Each row below holds a small network's activations on one input, seen along a few directions.
In each table, some parts of the input vary, and every possible input appears once, in random order.
Descriptions start from the smaller parts, as in this example, which fits no table here: one of 3 separate values, together with either a single point or one of 9 places along a line or (one of 4 places along a line, together with one of 5 places around a ring).
Shared parts are said once, and a part with two or three values counts as separate values.
In the rows, zero is written as 128.

Other details of the inputs shift rows strongly along three fixed directions, in all tables alike. That doesn't count.

Table:
x1: [130 145 174 156 154 163 135 193 145 104  70]
x2: [137 148  94 152 163 149  99 134 129 126 160]
x3: [159 107 180 139 125 113 182 135 131 149 160]
x4: [ 47 144  45  56   9 146 146  69 155 142 112]
x5: [205  45 185 146 147  92 167 130  94 133 174]
x6: [ 91 126  74  95  78 131 123  77 131 150 181]
x7: [131 173  94 128 189 127  46 122  69 109 137]
x8: [176  53 202 135 126  79 164 103 111 145 180]
x9: [110 163  88 164 185 177  62 144 123  99 123]
x10: [ 51 166  70  64  23 103 144  79 105 175 113]
x11: [172 145 187 165 165 130 151 192 165 120  76]
x12: [127 177 146 155 169 151 123 167 174 112  72]
x13: [156 113  41 152 162 129  62  88  93 136 239]
x14: [117 144 158 140 163 167 110 191 151 104  69]
x15: [146 115 139 115 121  80 115  94  56 146 169]
x16: [143  82 104 129 101 115 138  84  95 130 176]
x17: [ 90 170 114 132 147 171  78 164 165  93  47]
x18: [195  94 167 155 200  99 120 136 132 138 176]
x19: [161 135  88 135 196  86  72 114  68 155 189]
x20: [166 100 209 149 178 130 170 162 133 116 100]
x21: [134  82 109 125 105 114 143  65  93 135 189]
x22: [ 87 150  10 110  86 149  97  60 122 130 167]
x23: [129 129 110 158 165 136  85 106 120 112 147]
x24: [221  75 184 167 162  78 159 125 113 148 199]
x25: [138  97 155  93  65 111 198 126 146 147 116]
x26: [195  75 178 141 127  95 170 144 117 151 185]
x27: [ 96 223  81 105 148 146  71 142 117 115  82]
x28: [119 128  83 151 171 139  59  91 116 113 162]
x29: [134 134  81 155 216 151  26 129 125  99 143]
x30: [121 161  73 130 201 164  76 137 150 109 117]
x31: [113  86 196 109  49 111 208 107 127 150 140]
x32: [180  49 202 132 135  95 162 133 103 144 187]
x33: [186  87 135 142 173  96 107 119 125 141 191]
x34: [113 158 108 156 147 157  87 144 143  99  86]
x35: [164 144 144 156 233 156  87 197 151 113 120]
x36: [ 88 190 111 156 152 180  85 159 162  89  46]
x37: [183  89 213 159 165 123 155 184 122 121 125]
x38: [114 128 157 110  81  73 196 153 134 129 121]
x39: [141 146 170 158 174 160 144 179 145  98  58]
x40: [110 128 186  91  30 114 206 147 183 145  62]
x41: [131 109  91 128 173 146  80 120 116 110 139]
x42: [ 85 145 107 125 119 104 126 143 116 101 117]
x43: [ 63 190 112 136 133 192 107 155 157  99  56]
x44: [114 108 145 115  52 115 156 111 136 131 109]
x45: [124  74 111 104  97 112 140  68 102 138 182]
x46: [ 93 133  97  96  17 118 156  92 154 148 119]
x47: [ 81 115  55  93  74 146 103  79 119 121 135]
x48: [118 113  80 111 119  83  86  67  47 157 194]
x49: [143 128  74 129 141 138 107 120 130 125 146]
x50: [138 109 226 132 142 134 176 176 148 126  90]
x51: [ 60 152  59  79  33 151 124  99 152 142 124]
x52: [ 93 142 190 100  46 136 222 147 174 150  76]
x53: [114 135 121 117 137 101 105 118  73 149 129]
x54: [144 133 156 144 148 121 141 136 155 133 122]
x55: [143 164 131 146 169 159 135 182 161 108  68]
x56: [ 83 180 146 108 102 167 178 163 189 118  27]
x57: [112 154  90  89  80  89 119  80  85 156 161]
x58: [113 137 188 104  57 128 235 144 170 139  63]
Each input here is: one of 2 separate values, together with either a single point or one of 4 places along a line or (one of 3 separate values, together with one of 8 places around a ring).
Changing only the choice among 2 separate values turns x13 into x1. The same change can be made to x30. Which row results?
Answer: x45
Changing only the choice among 2 separate values turns x36 into x24. The same change can be made to x8. Which row results?
Answer: x18
Which other rows does x43 become when the place on the ring of 8 takes its other values? List them by row number.
Answer: x1, x9, x14, x31, x32, x37, x50
Which other rows does x49 become when the choice among 3 separate values takes its other values? List them by row number.
Answer: x26, x46
Which other rows does x20 become when the choice among 2 separate values takes its other values? List them by row number.
Answer: x56

Table:
x59: [144  96 152 120 115  97 145 122  99 132 130]
x60: [119 139 123 128 164 148  93 152 124 108  90]
x61: [ 40 179  56  95  40 149 114  78 120 133 121]
x62: [194  86 127 166 180 122 107 117 111 127 205]
x63: [109 145 153 121  76 148 185 135 167 117  77]
x64: [143  77 141 118 132 107 128  99 101 143 176]
x65: [126 117 191 125 109 147 187 173 180 115  80]
x66: [ 93 180  86 132 131 136  89 127 118 118 103]
x67: [152 151 134 155 203 129  78 173 108 106 111]
x68: [123 187  83 123 161 133  76 142 145 128 106]
x69: [138  99 100 133 153 111  93  74  92 136 196]
x70: [115  72 111 104  26 107 172  65 134 157 191]
x71: [149 143 180 107 126 114 205 182 150 150  81]
x72: [114 147  82 150 155 162  86 137 158 109 113]
x73: [161 103 202 143 149 110 164 145 114 142 141]
Describe the family of inputs behind these rows.
Answer: either one of 2 separate values or one of 5 places along a line or one of 8 places around a ring

Table:
x74: [ 89 166  75 106 118 138  95 121 121 128 113]
x75: [ 80 123  97  91  14 121 168  73 139 147 148]
x76: [126 159 140 124 159 134 118 169 132 119  87]
x77: [123 129  73 132 131 129  99  89 123 131 177]
x78: [143 140 154 147 146 135 145 155 147 122 110]
x79: [140 122 155 127 130 137 160 155 164 127  98]
x80: [146 116 181 131  99 113 190 139 144 141 119]
x81: [139 116 185 156 166 148 138 157 132 106 102]
x82: [113 125 165 126  88 121 152 131 128 126  90]
x83: [103 132  91 138 116 145  95 104 126 108 129]
x84: [107 158  90 123 122 134 104 112 127 133 128]
x85: [ 85 157 121 133 137 163  97 132 122 105  87]
x86: [ 90 112  94  87  20 126 171  78 145 148 142]
x87: [183  66 136 159 181 119 102 122 107 115 183]
x88: [167  85 151 128 119 110 163 118 132 143 164]
x89: [ 98 175 111 125 130 145 106 141 142 124  91]
x90: [134 144 161 114 143 113 145 159 129 133  90]
x91: [ 87 150 132 117 142 150 107 147 119 109  73]
x92: [119 128  99 125 106 127 121 100 133 132 157]
x93: [148 107 136 131 111  98 146 106 105 150 175]
x94: [122 129  99 128 132 149 117 131 150 123 128]
x95: [176  76 158 130 135 108 153 126 131 140 172]
x96: [135 142  84 141 156 125  87 108 103 131 170]
x97: [122 117 175 142 154 167 139 168 156 102  72]
x98: [168  79 157 128 123 111 161 127 134 140 165]
x99: [144 152  83 150 188 134  67 121 105 123 159]
x100: [149 110 112 146 144 117 120 111 116 134 184]
x101: [141 143 163 136 143 126 140 159 134 128 107]
x102: [150 118 109 147 196 118  64 129  88 112 147]
x103: [149 108 139 114 117  91 147 117  98 147 159]
x104: [ 88 178  92 104 120 140 110 137 130 124  83]
x105: [131 131 178 107 110 105 169 155 135 142  91]
Changing only one part turns x92 into x89. The same change can be made to x75. Which row results?
Answer: x101
Describe the family of inputs behind these rows.
Answer: one of 4 places along a line, together with either one of 2 separate values or one of 6 places around a ring
Which other rows does x91 become when the choice among 2 separate values takes its other values? List them by row number.
Answer: x102
Start at x94 and move only the place on the ring of 6, one step at a time. The first step leads to x98. Which rows follow, in order?
Answer: x95, x79, x88, x86

Table:
x106: [113 173 196 118 186 143 124 189 104 124  48]
x107: [145 121 143 128  96 116 182 109 141 138 150]
x108: [167  81 230 151 146 125 202 179 137 114  98]
x109: [139 153 126 145 169 155 118 192 167 121  80]
x110: [118 153  82 114 128 154  93 134 156 123 124]
x111: [100 173 159  96 105  96 165 136 102 152 115]
x112: [145 109 101 142 100  57  97  54  47 143 206]
x113: [169 158 178 161 185 147 133 191 161 109 103]
x114: [179  96 130 171 234 151  69 127 109 112 162]
x115: [198  62 233 134 149 106 181 182 143 123 122]
x116: [142 153 121 137 185 156 125 167 167 116  85]
x117: [ 64 170  86 132  94 168  92 110 153 115 105]
x118: [ 63 175  99  79 139 137  95 142 103 135  81]
x119: [169 124 149 191 224 150  87 141 127 119 146]
x120: [166  96 124 145 139  97 127  89 122 150 218]
x121: [114  94 132 102  70 125 168 131 145 132 114]
x122: [ 98 123  82 138 129 159  86 118 129 109 130]
x123: [106  95 172 102  44 130 175 118 141 126 113]
x124: [120 108 155 141  68 128 170 126 129 132 135]
x125: [166 115 176 134 151 122 184 186 162 129 102]
x126: [176 110 122 135 178  77  82 135  74 123 144]
x127: [108 147 101 119 144 108  93  88  50 149 185]
x128: [119  78 184 118  87 110 170 112 142 131 133]
x129: [ 75 127 125 107  10 134 161  88 140 134 136]
x130: [108 100 148 111  74 137 174 102 136 125 110]
x131: [156  93 185 149 114 114 186 117 125 132 149]
x132: [ 96 210  86 127 111 116  95 132 119 115  80]
x133: [ 69 176  83 112  91 124  76 111 104 110  69]
x134: [109 198 147 101 179 132 122 186 123 143  58]
x135: [171  77 111 148 190 125 108 141 114 115 175]
x136: [115  75 140  91  67 105 158  98 143 146 148]
x137: [115 160 119 159 147 176 119 151 142 101 100]
x138: [158  82 135 126 132  89 135 110 138 155 186]
x139: [151 149  97 161 192 140  88 120 141 121 164]
x140: [ 92 191  69 104 102 113  89 128 121 129  70]
x141: [139  91  27 121 157 144  50  55  99 133 210]
x142: [ 76 146  59  96 107 171 105 111 155 108  92]
x143: [118 120 127  82  37 127 193  92 155 162 114]
x144: [170  89  96 148 123  97 126  89 103 150 239]
x145: [115 171  85 141 137 160 118 132 151 116 124]
Changing only one part turns x129 into x123. The same change can be made to x112. Which row results?
Answer: x133
Describe the family of inputs behind these rows.
Answer: one of 5 places around a ring, together with either one of 2 separate values or one of 6 places around a ring
Which other rows does x119 become when the place on the ring of 6 takes its other values? List them by row number.
Answer: x117, x124, x129, x131, x137

Table:
x146: [110 125  33 116 124 143  80  81 126 135 189]
x147: [127 150 160 161 159 160 126 168 168 102  61]
x148: [123 142 156 130 122 150 150 175 174 110  56]
x149: [101 157 173 125  87 164 184 165 177 127  55]
x150: [ 34 143 108  83  39 175 145 111 163 120  60]
x151: [167  85 157 113 116  70 162 105 101 167 184]
x152: [151 119 167 150 142 111 146 141 104 146 132]
x153: [120  82 106  91  26 101 179  48 122 168 206]
x154: [ 47 151 112  78  64 146 139 102 123 122  74]
x155: [172  63 189 125  79  94 192 116 124 142 157]
x156: [157 153 101 164 230 136  61 141  95 117 167]
x157: [167 120 126 153 210 132  91 168 146 106 145]
x158: [155 106 180 128 109  88 153 133 113 139 128]
x159: [118 154  53 119 155 126  69  89  97 130 189]
x160: [188  89 190 158 160  79 146 133  93 132 163]
x161: [133 174 129 137 185 148  96 180 134 104  61]
x162: [158 133 147 132 175 110 128 168 117 122 117]
x163: [ 75 157  18 142 123 170  59  81 128 114 160]
Changing only one part turns x161 into x148. The same change can be made to x162. Which row results?
Answer: x157
Describe the family of inputs behind these rows.
Answer: one of 2 separate values, together with either a single point or one of 8 places around a ring
